Each row below holds a small network's activations on one input, seen along a few directions.
Each table varies a few parts of the input and shows all the possible inputs, shuffled.
Descriptions start from the smaller parts, as in this example, which fits no table here: one of 4 places along a line, together with either a single point or (one of 2 separate values, together with one of 5 places around a ring) or one of 11 places around a ring.
Shared parts are said once, and a part with two or three values counts as separate values.

Other details of the inputs shift rows strongly along two fixed directions, in all tables alike. That doesn't count.

Table:
R1: [ 41 -22   1  13 -33 -13   1   0 -46 -11   3  11  -8 -18  46]
R2: [-36 -39 -10  50  -2 -26  48 -13  62 -43  -3 -32 -26   6   2]
R3: [-73  -6 -29  60  11 -39  34 -20  66 -12   2 -35 -15  12  -1]
R4: [ 14  10 -27 -60  10  16 -16  35  -3  49  -1   5  37  28 -42]
R5: [ 32  35   6 -55   9  -6 -38  42  -7   3   7  16  26   9 -44]
R6: [ 40 -10  25   9 -18  14  13  -6 -24 -19 -17  41  -1 -35  28]
R7: [-28 -41 -34 -18  30   3  15  21  62 -24  44 -69  -1  51 -72]
R8: [-15  33  14 -59  45   7 -36  34   4  48  21 -35  35  39 -64]
R9: [  2  25 -19 -69   6  15 -52  13 -17  50  -2 -15  15  41 -26]
R10: [ 40 -23  24  17 -22  -3   2  -6 -51 -13   5   0 -12 -18  47]
R11: [-46 -13 -16  64  -7 -49  25 -15  57 -58  -5 -26 -29 -12  14]
R12: [ 31  21  20  19 -11  -7   5  -2 -14 -21  -5  50   4 -42  19]
R13: [ 26  20  13  20 -13  -9   4   0  -5 -26  -7  47   1 -33  15]
R14: [ 34 -18 -20  13 -24  20   8  -9 -22 -35   5  38  -9 -32  24]
R15: [ -3  30   0  19 -17  -7 -17 -15 -22   3 -15  38  -4 -26  39]
R16: [ 43  14  -5  -8 -40   3 -33 -13 -44 -13 -29  49 -17 -30  48]
R17: [  6  24   4 -64  35 -15 -31  54  24  12  24 -28  32  36 -82]
R18: [ -3  31  16 -36  37  12 -17  23  -1  44  16  -9  33  21 -46]
R19: [ 34 -10   8 -62  32  41 -16  32 -10   6  38 -22  23  23 -63]
R20: [-50 -14  20  59  25 -32  42 -14  66 -41  14 -49 -21   3 -14]
R21: [ 31  22   2  19 -19 -13   2   3 -10 -25 -11  55   3 -40  18]
R22: [  6  27   8  25 -10   1   0 -16 -24  12 -10  48   6 -35  35]
R23: [ 55  -1  -1   2 -34   9   6   2 -32 -17 -26  69   3 -42  35]
R24: [  4  32   7 -44  29  11 -22  27  -5  46  14   1  39  19 -47]
R25: [-68   8 -35  -2  28 -36  -4  14  63  13  15 -60   6  46 -50]
R26: [ 29 -21  -5  12 -13  26  10 -12 -18 -31  13  26  -8 -30  18]
R27: [-67 -19 -26  57  -2 -29  44 -25  48 -12 -14 -26 -26  12  15]
R28: [ -5  21 -32 -64   4   7 -48  14  -9  48  -3 -20  15  41 -28]
R29: [  5  10  30  29 -13  17  13 -27 -40  11 -25  43 -11 -31  52]
R30: [-63 -19 -10  49   5 -22  42 -25  42  -5 -10 -29 -20  12  11]
R31: [-45 -30   2  61  -3 -33  52 -20  50 -43 -12 -23 -32  -4  13]
R32: [ 39  22  33  19 -12   3   2  -4 -25 -20  -9  55   5 -48  24]
R33: [  1  30   7  18 -15  -4 -15 -17 -30   8 -13  40   0 -34  42]
R34: [ 18   6 -31 -66  15  40 -29  27 -19  44  26  -5  32  30 -46]
R35: [ 44  13  14  -8 -32   9 -31 -18 -48  -9 -24  45 -16 -32  50]
R36: [-69   5  -7   0  39 -24  -2   6  57  15  20 -72   6  44 -49]
R37: [ 34   9  16  16 -30   0  10  -6 -31 -20 -28  65 -12 -36  37]
R38: [-73 -11 -28 -13  27 -18  -9 -10  59  24  13 -90 -11  63 -38]
R39: [-10  18  -7 -78  27  17 -49  20  -2  58  10 -47  23  55 -53]
R40: [-48 -28   3  43   2 -26  14 -32  47 -37  -4 -60 -43  12  15]
R41: [ 54  -7 -23 -61 -13  -8 -31  47 -39  24  15  -6  28  26 -26]
R42: [ 39  -9  36  11 -11  18  15  -9 -26 -18 -14  37  -4 -34  29]
R43: [ 19   8  14 -48  20  34 -11  19 -22  47   1   2  30  15 -24]
R44: [ 39  36  35 -62  26   7 -39  41 -22  12  14   5  29   5 -49]
R45: [-48 -23 -12  -1  28  -1  24   2  50  19  10 -58   7  38 -36]
R46: [ 39  35  23 -64  19   4 -42  43 -19  12  12   9  33   6 -51]
R47: [-71  -9 -17  78   3 -33  39 -33  59 -22  -2 -27 -24   0  21]
R48: [ 55  -2  18   3 -26  15   8  -2 -36 -14 -20  65   4 -44  37]
R49: [ 32   8   7   3 -36   3 -25 -20 -34 -20 -26  38 -25 -25  50]
R50: [ -4   8  16  23 -11  10  13 -21 -26  15 -22  33  -6 -20  37]
R51: [ 10  -9  -3  21 -14  37   4 -28 -37   5   5  24  -7 -28  40]
R52: [ 16  -6  10  18 -10  44   2 -29 -48   8   5  27  -7 -32  44]
R53: [ 23   2  31   2 -13  10 -19 -22 -30 -16 -17  11 -23 -20  38]
R54: [ 27  -2 -10  10 -24  41  -3 -23 -52  12  -1  49  -1 -37  48]
R55: [-31 -50 -10  45  11   5  36 -20  41 -46  25 -47 -26   3  -6]
R56: [-53 -31   9  49  12 -31  50 -13  61 -35  -2 -47 -28  14 -12]
R57: [ 15  10 -13 -75  23  -7 -13  61  20  24   6 -10  31  47 -86]
R58: [ 31  13  34 -51  20  13  -8  33 -17  17   0  10  20  14 -43]
R59: [-32 -57 -23  68 -22 -46  37 -17  35 -44  11 -62 -37  14  34]
R60: [  6   7 -11 -55  19  18 -10  30   1  51   6  -7  36  30 -43]
R61: [-67 -18 -15  57   1 -25  43 -27  47 -12 -12 -28 -28  14  16]
R62: [ 22   4  -2  20 -32  19   7 -21 -37  10 -27  59  -2 -35  58]
R63: [ -7  19   7 -59  22  22 -44   4 -18  50   5 -35  12  38 -26]
R64: [-33 -59  -6  70 -13 -39  39 -21  30 -42  13 -70 -35  10  34]
R65: [ 14  -6 -32  14 -25  28  -1 -19 -33   5   0  36  -4 -25  38]
Description of these inputs: one of 5 places along a line, together with either a single point or (one of 2 separate values, together with one of 6 places along a line).
The inputs of R53 and R40 match in every part but the place on the line of 5. If R10 is changed in the same way as R53 into R40, which row does it become? -> R64
The inputs of R8 and R15 match in every part but the place on the line of 5. If R18 is changed in the same way as R8 into R15, which row does it become? -> R47
Start at R14 and move only the place on the line of 5, one step at a time. The first step leads to R7. Which rows follow, in order? -> R26, R55, R19
List by row number the other rows that have the place on the line of 5 in common with R27. -> R3, R4, R11, R14, R16, R21, R23, R25, R28, R41, R57, R65
Start at R49 and move only the place on the line of 6, one step at a time. The first step leads to R5. Which rows follow, in order? -> R13, R37, R2, R7
List by row number the other rows that have the place on the line of 5 in common with R60. -> R1, R12, R17, R22, R26, R30, R31, R33, R35, R38, R48, R54
Which other rows does R24 become when the choice among 2 separate values takes its other values? List them by row number. -> R32
Which other rows does R36 become when the place on the line of 6 takes its other values? List them by row number. -> R24, R39, R45, R50, R51
